A small network was trained on invented records. Each row is its activation on one of them, seen along a few directions.
Each row is followed by the record's values for the fields Z, C, N, V, F, E, H.
Not every record has every field; a missing one is written missing.
Other fields move the rows too, some of them a lot.
(in the rows, 500 means zero)
Strong random noise was added to every row along 2 fixed directions; ignore it. To show where, here is one row again and again, with new noise each time:
| 550 | 692 | 424 | 364 | 372 | 369 | 277 | 362 | 545 | 624 | 508 | 651 | 291 | 530 | 420 | 413 | 644 | 118 | 275 | 574 | 719 | 485 | 413 | 585 | 550 | 675 |
| 581 | 601 | 456 | 419 | 399 | 394 | 388 | 413 | 508 | 582 | 465 | 591 | 366 | 540 | 445 | 473 | 594 | 263 | 371 | 550 | 605 | 502 | 468 | 567 | 561 | 625 |
| 399 | 587 | 412 | 503 | 571 | 387 | 511 | 393 | 534 | 557 | 388 | 480 | 586 | 551 | 501 | 405 | 601 | 469 | 436 | 517 | 598 | 598 | 455 | 514 | 583 | 602 |
| 592 | 479 | 490 | 504 | 462 | 425 | 553 | 476 | 463 | 524 | 397 | 494 | 500 | 555 | 488 | 540 | 530 | 487 | 507 | 513 | 455 | 540 | 538 | 535 | 579 | 556 |

| 520 | 360 | 571 | 446 | 546 | 440 | 598 | 545 | 352 | 449 | 356 | 482 | 563 | 412 | 563 | 590 | 488 | 589 | 589 | 509 | 379 | 528 | 620 | 521 | 497 | 715 |
(Z z1; C missing; N n1; V missing; F missing; E missing; H missing)
| 483 | 657 | 472 | 372 | 390 | 444 | 284 | 434 | 478 | 607 | 563 | 646 | 265 | 473 | 444 | 397 | 626 | 128 | 370 | 617 | 714 | 445 | 441 | 575 | 518 | 752 |
(Z missing; C missing; N n1; V missing; F missing; E e1; H h1)
| 560 | 461 | 568 | 590 | 468 | 593 | 573 | 640 | 513 | 433 | 522 | 568 | 523 | 527 | 461 | 453 | 405 | 598 | 484 | 455 | 458 | 507 | 425 | 482 | 489 | 359 |
(Z z1; C missing; N n1; V missing; F missing; E missing; H missing)
| 488 | 655 | 384 | 359 | 418 | 368 | 251 | 313 | 659 | 599 | 554 | 480 | 416 | 531 | 395 | 512 | 566 | 228 | 375 | 521 | 624 | 444 | 467 | 463 | 532 | 507 |
(Z z2; C c1; N n2; V v2; F f1; E missing; H missing)
| 394 | 479 | 407 | 462 | 627 | 364 | 584 | 362 | 439 | 490 | 307 | 292 | 679 | 431 | 558 | 551 | 558 | 621 | 535 | 449 | 420 | 532 | 605 | 431 | 543 | 699 |
(Z z1; C c1; N n2; V v1; F f2; E missing; H missing)
| 787 | 448 | 588 | 363 | 258 | 454 | 407 | 554 | 350 | 539 | 521 | 614 | 204 | 491 | 441 | 670 | 513 | 279 | 552 | 555 | 392 | 397 | 625 | 597 | 505 | 686 |
(Z z1; C missing; N n1; V missing; F missing; E e1; H h1)
| 401 | 561 | 320 | 500 | 568 | 246 | 529 | 286 | 536 | 536 | 335 | 379 | 658 | 484 | 527 | 510 | 575 | 480 | 420 | 432 | 500 | 590 | 480 | 437 | 529 | 518 |
(Z z1; C c1; N n2; V v2; F f2; E missing; H missing)
| 336 | 397 | 614 | 490 | 660 | 739 | 664 | 567 | 493 | 522 | 295 | 292 | 537 | 439 | 443 | 499 | 494 | 894 | 780 | 326 | 465 | 460 | 628 | 323 | 409 | 567 |
(Z z1; C c2; N n2; V v2; F f1; E e1; H h2)
| 566 | 576 | 592 | 363 | 367 | 529 | 266 | 440 | 495 | 542 | 589 | 604 | 212 | 429 | 456 | 495 | 560 | 194 | 438 | 613 | 600 | 296 | 501 | 545 | 475 | 605 |
(Z z2; C c2; N n2; V v2; F f2; E missing; H missing)
| 624 | 584 | 335 | 445 | 399 | 323 | 374 | 321 | 672 | 571 | 509 | 396 | 501 | 603 | 308 | 558 | 511 | 456 | 451 | 398 | 497 | 523 | 434 | 420 | 528 | 314 |
(Z z1; C c1; N n1; V missing; F missing; E e2; H h1)
| 583 | 506 | 635 | 445 | 385 | 580 | 378 | 625 | 382 | 486 | 612 | 748 | 291 | 428 | 532 | 454 | 484 | 205 | 359 | 649 | 600 | 409 | 456 | 625 | 466 | 688 |
(Z missing; C missing; N n1; V missing; F missing; E missing; H missing)
| 688 | 294 | 585 | 548 | 447 | 510 | 628 | 622 | 299 | 470 | 425 | 413 | 473 | 455 | 553 | 684 | 478 | 582 | 620 | 530 | 305 | 529 | 691 | 573 | 515 | 544 |
(Z missing; C missing; N n1; V missing; F missing; E e2; H h2)
| 716 | 389 | 781 | 601 | 430 | 757 | 567 | 803 | 401 | 378 | 622 | 712 | 323 | 518 | 491 | 548 | 339 | 512 | 605 | 616 | 342 | 361 | 548 | 550 | 403 | 418 |
(Z z2; C missing; N n1; V missing; F missing; E missing; H missing)
| 173 | 544 | 429 | 651 | 705 | 438 | 595 | 427 | 473 | 474 | 428 | 464 | 819 | 538 | 764 | 342 | 533 | 545 | 505 | 641 | 643 | 615 | 484 | 578 | 589 | 572 |
(Z z2; C missing; N n2; V v1; F f1; E missing; H missing)
| 503 | 507 | 461 | 373 | 507 | 372 | 423 | 435 | 462 | 504 | 460 | 518 | 482 | 435 | 481 | 500 | 553 | 362 | 393 | 557 | 561 | 510 | 497 | 524 | 497 | 689 |
(Z z1; C c1; N n1; V missing; F missing; E missing; H missing)
| 760 | 467 | 412 | 631 | 328 | 262 | 478 | 483 | 472 | 428 | 760 | 760 | 559 | 638 | 642 | 602 | 394 | 231 | 239 | 711 | 470 | 590 | 364 | 736 | 538 | 224 |
(Z z2; C c1; N n1; V missing; F missing; E missing; H missing)
| 554 | 420 | 490 | 700 | 497 | 498 | 601 | 565 | 492 | 473 | 617 | 519 | 668 | 547 | 639 | 564 | 454 | 600 | 475 | 584 | 423 | 613 | 466 | 593 | 581 | 270 |
(Z z2; C c1; N n1; V missing; F missing; E e2; H h2)
| 605 | 264 | 581 | 490 | 430 | 502 | 618 | 568 | 293 | 485 | 365 | 337 | 492 | 370 | 538 | 678 | 483 | 692 | 731 | 407 | 344 | 482 | 680 | 475 | 514 | 621 |
(Z z1; C c2; N n1; V missing; F missing; E e2; H h2)
| 714 | 383 | 468 | 470 | 416 | 418 | 539 | 515 | 423 | 446 | 358 | 344 | 548 | 519 | 537 | 715 | 530 | 569 | 543 | 457 | 226 | 531 | 679 | 552 | 537 | 398 |
(Z z2; C c1; N n2; V v2; F f1; E missing; H missing)
| 589 | 559 | 511 | 361 | 327 | 534 | 311 | 492 | 520 | 590 | 549 | 584 | 208 | 469 | 332 | 477 | 592 | 217 | 409 | 537 | 576 | 387 | 465 | 485 | 535 | 649 |
(Z missing; C missing; N n1; V missing; F missing; E e2; H h1)
| 543 | 517 | 669 | 429 | 462 | 615 | 434 | 580 | 467 | 490 | 471 | 638 | 339 | 448 | 470 | 420 | 508 | 415 | 450 | 541 | 592 | 391 | 498 | 556 | 470 | 684 |
(Z z1; C c2; N n1; V missing; F missing; E missing; H missing)
| 570 | 677 | 350 | 400 | 421 | 499 | 353 | 322 | 866 | 589 | 597 | 528 | 321 | 658 | 175 | 446 | 525 | 364 | 343 | 381 | 544 | 421 | 252 | 317 | 474 | 120 |
(Z z2; C c1; N n2; V v2; F f2; E e2; H h1)
| 503 | 436 | 434 | 732 | 602 | 438 | 654 | 526 | 490 | 434 | 523 | 410 | 808 | 626 | 659 | 535 | 477 | 717 | 544 | 587 | 386 | 667 | 478 | 573 | 542 | 217 |
(Z z2; C c1; N n1; V missing; F missing; E e2; H h2)
| 536 | 549 | 504 | 462 | 445 | 427 | 403 | 431 | 466 | 565 | 585 | 503 | 457 | 457 | 538 | 545 | 504 | 433 | 494 | 515 | 624 | 491 | 538 | 574 | 499 | 605 |
(Z z1; C c2; N n1; V missing; F missing; E e1; H h2)
| 715 | 447 | 413 | 472 | 410 | 290 | 484 | 363 | 512 | 559 | 411 | 377 | 537 | 545 | 462 | 680 | 539 | 469 | 427 | 489 | 420 | 576 | 574 | 563 | 548 | 425 |
(Z z1; C c1; N n1; V missing; F missing; E e2; H h2)
| 580 | 558 | 479 | 503 | 486 | 470 | 480 | 524 | 586 | 452 | 574 | 580 | 485 | 568 | 415 | 444 | 477 | 464 | 362 | 507 | 497 | 513 | 387 | 513 | 484 | 360 |
(Z z1; C c1; N n1; V missing; F missing; E missing; H missing)
| 544 | 490 | 430 | 500 | 491 | 359 | 509 | 484 | 464 | 441 | 545 | 534 | 598 | 554 | 563 | 487 | 486 | 521 | 402 | 533 | 456 | 592 | 419 | 608 | 502 | 416 |
(Z z1; C c1; N n1; V missing; F missing; E missing; H missing)
| 308 | 608 | 449 | 455 | 506 | 447 | 385 | 446 | 476 | 523 | 523 | 605 | 512 | 439 | 565 | 288 | 596 | 381 | 329 | 529 | 763 | 531 | 335 | 559 | 500 | 652 |
(Z z1; C c2; N n1; V missing; F missing; E missing; H missing)
| 459 | 488 | 399 | 417 | 616 | 314 | 534 | 347 | 481 | 521 | 304 | 249 | 659 | 471 | 594 | 569 | 572 | 612 | 519 | 412 | 503 | 603 | 672 | 563 | 539 | 634 |
(Z z1; C c2; N n2; V v2; F f1; E missing; H missing)
| 739 | 544 | 374 | 404 | 241 | 245 | 292 | 379 | 500 | 544 | 684 | 672 | 376 | 504 | 479 | 623 | 467 | 136 | 275 | 542 | 578 | 509 | 403 | 600 | 509 | 445 |
(Z z1; C c1; N n1; V missing; F missing; E missing; H missing)
| 377 | 696 | 445 | 391 | 460 | 545 | 279 | 441 | 624 | 606 | 597 | 607 | 262 | 470 | 313 | 294 | 654 | 224 | 315 | 517 | 719 | 433 | 361 | 449 | 513 | 656 |
(Z missing; C missing; N n1; V missing; F missing; E e2; H h1)
| 799 | 350 | 676 | 433 | 288 | 560 | 530 | 562 | 330 | 494 | 331 | 431 | 313 | 395 | 508 | 708 | 433 | 589 | 654 | 379 | 312 | 333 | 699 | 510 | 513 | 624 |
(Z z1; C c2; N n2; V v2; F f2; E missing; H missing)
| 420 | 600 | 415 | 415 | 427 | 343 | 334 | 421 | 501 | 535 | 596 | 651 | 445 | 455 | 487 | 419 | 563 | 245 | 339 | 552 | 661 | 529 | 358 | 546 | 449 | 578 |
(Z z1; C c1; N n1; V missing; F missing; E missing; H missing)
| 453 | 488 | 597 | 502 | 504 | 574 | 461 | 602 | 406 | 478 | 541 | 651 | 448 | 422 | 561 | 408 | 492 | 354 | 406 | 612 | 594 | 480 | 450 | 572 | 488 | 672 |
(Z missing; C missing; N n1; V missing; F missing; E missing; H missing)
| 609 | 323 | 682 | 572 | 496 | 600 | 649 | 720 | 301 | 382 | 514 | 591 | 504 | 459 | 607 | 566 | 378 | 564 | 592 | 605 | 355 | 473 | 585 | 589 | 475 | 577 |
(Z missing; C missing; N n1; V missing; F missing; E missing; H missing)
| 681 | 254 | 594 | 537 | 442 | 492 | 707 | 565 | 307 | 466 | 366 | 311 | 600 | 474 | 568 | 726 | 447 | 819 | 701 | 441 | 269 | 516 | 714 | 545 | 560 | 543 |
(Z z1; C c2; N n1; V missing; F missing; E e1; H h2)
| 175 | 528 | 572 | 623 | 726 | 657 | 564 | 544 | 492 | 522 | 445 | 391 | 663 | 419 | 586 | 317 | 549 | 748 | 666 | 498 | 659 | 546 | 475 | 429 | 479 | 590 |
(Z z2; C c2; N n1; V missing; F missing; E e2; H h2)

Here are new rows. What are their fields?
| 703 | 387 | 641 | 566 | 398 | 631 | 606 | 724 | 455 | 405 | 508 | 563 | 458 | 530 | 443 | 574 | 364 | 665 | 587 | 417 | 289 | 471 | 514 | 486 | 470 | 339 |
(Z z1; C missing; N n1; V missing; F missing; E missing; H missing)
| 621 | 461 | 598 | 493 | 413 | 521 | 490 | 560 | 380 | 535 | 572 | 622 | 318 | 453 | 511 | 564 | 504 | 361 | 472 | 589 | 508 | 462 | 592 | 617 | 497 | 663 |
(Z missing; C missing; N n1; V missing; F missing; E e1; H h2)
| 527 | 396 | 611 | 483 | 531 | 501 | 583 | 621 | 336 | 417 | 466 | 571 | 516 | 449 | 589 | 544 | 459 | 543 | 571 | 561 | 404 | 506 | 587 | 579 | 464 | 673 |
(Z z1; C missing; N n1; V missing; F missing; E missing; H missing)
| 576 | 514 | 517 | 370 | 447 | 347 | 396 | 459 | 363 | 482 | 535 | 671 | 389 | 430 | 574 | 523 | 538 | 231 | 381 | 652 | 601 | 478 | 540 | 655 | 463 | 774 |
(Z z1; C missing; N n1; V missing; F missing; E missing; H missing)
| 547 | 519 | 546 | 440 | 463 | 482 | 453 | 515 | 479 | 486 | 489 | 624 | 422 | 477 | 489 | 447 | 528 | 360 | 354 | 553 | 564 | 476 | 463 | 568 | 506 | 615 |
(Z z1; C missing; N n1; V missing; F missing; E missing; H missing)
| 248 | 459 | 511 | 716 | 717 | 543 | 629 | 559 | 509 | 401 | 595 | 561 | 824 | 530 | 709 | 319 | 458 | 616 | 433 | 703 | 584 | 609 | 351 | 574 | 549 | 427 |
(Z z2; C c1; N n1; V missing; F missing; E missing; H missing)
| 397 | 361 | 546 | 724 | 629 | 543 | 745 | 558 | 431 | 421 | 449 | 414 | 796 | 598 | 643 | 473 | 458 | 814 | 682 | 617 | 398 | 580 | 525 | 527 | 578 | 389 |
(Z z2; C c2; N n1; V missing; F missing; E e1; H h1)
| 421 | 518 | 605 | 478 | 536 | 600 | 461 | 638 | 424 | 468 | 528 | 650 | 446 | 431 | 552 | 392 | 512 | 418 | 452 | 570 | 552 | 493 | 452 | 558 | 462 | 675 |
(Z missing; C missing; N n1; V missing; F missing; E missing; H missing)
| 513 | 436 | 554 | 420 | 483 | 409 | 484 | 446 | 374 | 474 | 398 | 515 | 522 | 437 | 555 | 523 | 537 | 449 | 491 | 613 | 543 | 459 | 566 | 577 | 488 | 723 |
(Z z1; C c2; N n1; V missing; F missing; E missing; H missing)
| 515 | 483 | 590 | 482 | 486 | 605 | 444 | 569 | 467 | 512 | 381 | 429 | 430 | 443 | 517 | 538 | 545 | 464 | 555 | 492 | 472 | 439 | 621 | 488 | 478 | 544 |
(Z z2; C missing; N n2; V v2; F f1; E missing; H missing)
| 889 | 505 | 451 | 484 | 220 | 431 | 395 | 478 | 625 | 516 | 648 | 538 | 298 | 649 | 269 | 652 | 424 | 410 | 435 | 411 | 357 | 425 | 462 | 484 | 505 | 169 |
(Z z1; C c1; N n1; V missing; F missing; E e2; H h1)
| 160 | 712 | 389 | 552 | 639 | 453 | 439 | 428 | 522 | 525 | 496 | 578 | 633 | 535 | 650 | 233 | 612 | 339 | 364 | 589 | 765 | 595 | 391 | 579 | 551 | 635 |
(Z z2; C missing; N n2; V v1; F f1; E missing; H missing)
| 316 | 732 | 447 | 480 | 531 | 508 | 281 | 413 | 612 | 612 | 617 | 576 | 487 | 490 | 547 | 297 | 656 | 310 | 290 | 603 | 832 | 527 | 333 | 572 | 526 | 566 |
(Z z2; C c2; N n1; V missing; F missing; E e2; H h2)
| 442 | 547 | 545 | 491 | 522 | 508 | 471 | 524 | 436 | 551 | 547 | 595 | 412 | 451 | 530 | 459 | 566 | 422 | 467 | 551 | 567 | 531 | 536 | 597 | 490 | 695 |
(Z missing; C missing; N n1; V missing; F missing; E e1; H h2)
| 360 | 443 | 573 | 570 | 598 | 525 | 602 | 545 | 409 | 451 | 426 | 490 | 661 | 459 | 624 | 386 | 468 | 697 | 548 | 505 | 579 | 550 | 470 | 556 | 498 | 608 |
(Z z1; C c2; N n1; V missing; F missing; E missing; H missing)
| 693 | 323 | 581 | 438 | 309 | 522 | 511 | 517 | 428 | 505 | 486 | 425 | 349 | 450 | 390 | 654 | 457 | 571 | 648 | 449 | 379 | 366 | 607 | 456 | 537 | 528 |
(Z z1; C c2; N n1; V missing; F missing; E e2; H h1)
| 523 | 302 | 486 | 582 | 564 | 359 | 708 | 483 | 334 | 480 | 417 | 333 | 689 | 444 | 615 | 681 | 440 | 731 | 687 | 460 | 347 | 616 | 679 | 527 | 540 | 563 |
(Z z1; C missing; N n1; V missing; F missing; E e1; H h2)
| 622 | 409 | 590 | 495 | 412 | 475 | 517 | 608 | 351 | 437 | 606 | 624 | 435 | 445 | 567 | 570 | 397 | 415 | 505 | 584 | 471 | 469 | 521 | 604 | 469 | 586 |
(Z z1; C missing; N n1; V missing; F missing; E missing; H missing)
